A small network was trained on made-up records. Each row is its average activation on records with the value named, seen along a few directions.
Related values have similar rows: they may be neighbours, one step apart, or belong to one group.
In the rows, 500 means zero.
Random noise pushes rows far along 11 fixed directions. That doesn't count. These rows show it; they differ only by the noise:
313,640,440,484,735,417,640,504,460,465,434,131,830,504,87,499,518,654,642,815,264
202,245,425,382,513,641,460,697,453,522,287,663,352,545,72,554,621,338,529,312,383
598,294,674,639,564,81,452,406,690,402,615,620,401,530,639,641,394,460,456,363,471
301,468,550,462,296,411,326,298,819,287,918,549,469,460,571,642,320,517,625,654,651
456,525,566,564,603,420,440,554,558,122,692,614,447,448,411,454,106,497,275,551,589
495,393,628,457,552,320,457,525,546,525,375,506,485,469,417,581,562,420,480,370,342
391,469,381,672,457,377,533,430,407,297,776,622,224,538,563,320,383,297,348,359,783
193,401,498,542,492,613,593,329,678,597,607,380,372,301,529,555,641,447,647,455,698
516,644,835,489,397,166,263,388,689,454,650,411,715,587,503,631,579,572,443,588,543
512,661,640,385,489,352,337,530,507,351,473,351,594,579,331,587,647,821,581,726,329
418,373,577,535,435,466,521,394,905,536,594,599,496,174,498,561,64,370,495,515,487
541,368,467,470,747,714,535,567,602,226,573,522,814,483,565,734,23,351,565,531,404
465,470,550,547,690,683,447,700,428,331,429,546,734,711,302,635,421,513,452,492,557


TIVOR, 16 values:
dureg: 25,470,632,172,540,808,374,631,565,421,328,424,342,214,35,549,703,510,498,489,403
bom: 517,510,441,422,469,350,502,423,510,338,731,425,757,564,503,567,220,358,570,636,353
mis: 465,398,540,529,597,252,508,471,481,497,498,516,352,636,512,557,744,640,448,550,450
gugo: 523,452,376,756,378,406,551,603,551,620,623,778,656,706,313,378,128,355,267,593,657
vam: 576,348,601,521,545,242,405,408,489,593,570,674,620,757,659,550,535,101,340,210,554
rire: 262,378,773,254,570,640,273,660,602,424,495,496,710,680,415,878,751,572,465,490,536
bog: 414,468,445,692,314,549,372,436,560,521,725,752,397,827,417,467,584,604,518,494,844
vofo: 514,489,509,421,464,651,658,491,600,757,227,363,331,63,522,443,511,690,654,522,281
mamop: 598,490,338,282,385,448,398,515,527,361,515,676,562,485,365,462,145,432,513,610,141
zaneg: 425,470,475,883,648,400,754,428,531,806,482,482,639,554,350,368,543,307,401,365,778
biko: 599,620,518,738,410,270,597,402,488,761,444,484,264,374,520,190,595,531,376,380,685
gibi: 428,270,186,475,555,886,690,539,448,551,507,644,384,466,691,516,366,375,620,440,531
vumob: 799,415,488,390,227,525,316,471,620,614,425,785,332,541,787,565,562,523,549,447,420
lamep: 385,793,409,326,71,639,454,335,570,580,780,360,568,284,590,339,441,467,568,766,628
gora: 511,373,282,477,537,710,607,478,548,552,550,605,550,484,649,498,321,330,592,547,504
neluv: 197,401,527,766,592,327,758,362,591,697,610,335,177,374,433,427,801,774,574,517,760
The values of TIVOR form a ring.
Going along TIVOR from mis by way of its neighbour gibi, in what order are bom, rire, vofo, lamep, gora met?
Answer: rire, lamep, bom, vofo, gora
Which values are neighbours of biko? Give them in the order they are listed.
Answer: dureg, zaneg
Which values are neighbours of mamop? Give them in the order they are listed.
Answer: vam, bog

KAVO, 16 values:
neri: 543,482,424,458,504,367,436,496,419,225,700,677,315,511,626,368,273,413,302,484,500
fafe: 486,404,537,409,421,695,376,467,602,510,495,618,404,621,625,678,707,751,663,531,581
kefu: 595,777,509,472,366,498,342,444,444,336,688,460,791,661,519,458,270,377,453,583,588
kimu: 513,473,513,565,572,605,414,623,497,352,469,691,465,593,385,476,422,439,353,410,626
baf: 762,622,433,292,349,847,425,672,270,592,240,608,502,513,683,450,582,464,431,411,432
bof: 336,438,551,530,873,481,598,566,484,353,497,261,742,563,259,647,516,632,626,592,392
nup: 656,587,397,620,436,418,569,404,418,591,537,401,509,573,598,411,534,559,661,501,504
vos: 375,518,663,565,872,614,696,509,508,506,443,212,684,310,547,596,589,594,399,565,607
rafo: 267,517,434,393,371,695,492,573,388,514,495,457,487,415,360,445,537,198,417,375,577
pima: 575,450,526,498,380,525,415,562,560,651,314,644,476,537,353,503,546,445,515,387,414
fupo: 315,560,586,458,368,399,441,224,755,592,712,456,478,355,602,479,506,451,532,588,645
moro: 437,352,480,402,481,531,427,518,669,396,486,703,244,382,375,518,431,605,524,512,389
bekip: 548,434,449,633,552,236,586,450,417,388,612,446,443,557,557,485,472,390,487,417,474
komaf: 292,373,393,447,683,332,645,382,457,342,674,352,463,500,533,565,584,459,586,609,460
tuda: 463,319,279,628,351,459,659,503,678,723,454,584,420,410,315,521,266,657,773,691,266
viz: 402,355,485,406,453,605,487,651,508,622,380,577,434,499,401,566,554,458,553,432,416
The values of KAVO form a ring.
How many steps from neighbour to neighbour lead from kefu to neri, at the fewest?
Answer: 6
Going along KAVO from viz by way of its neighbour vos, in what order are kimu, bof, rafo, bekip, komaf met?
Answer: komaf, kimu, bof, bekip, rafo
Which values are neighbours of fupo? Give them in the order they are listed.
Answer: fafe, moro
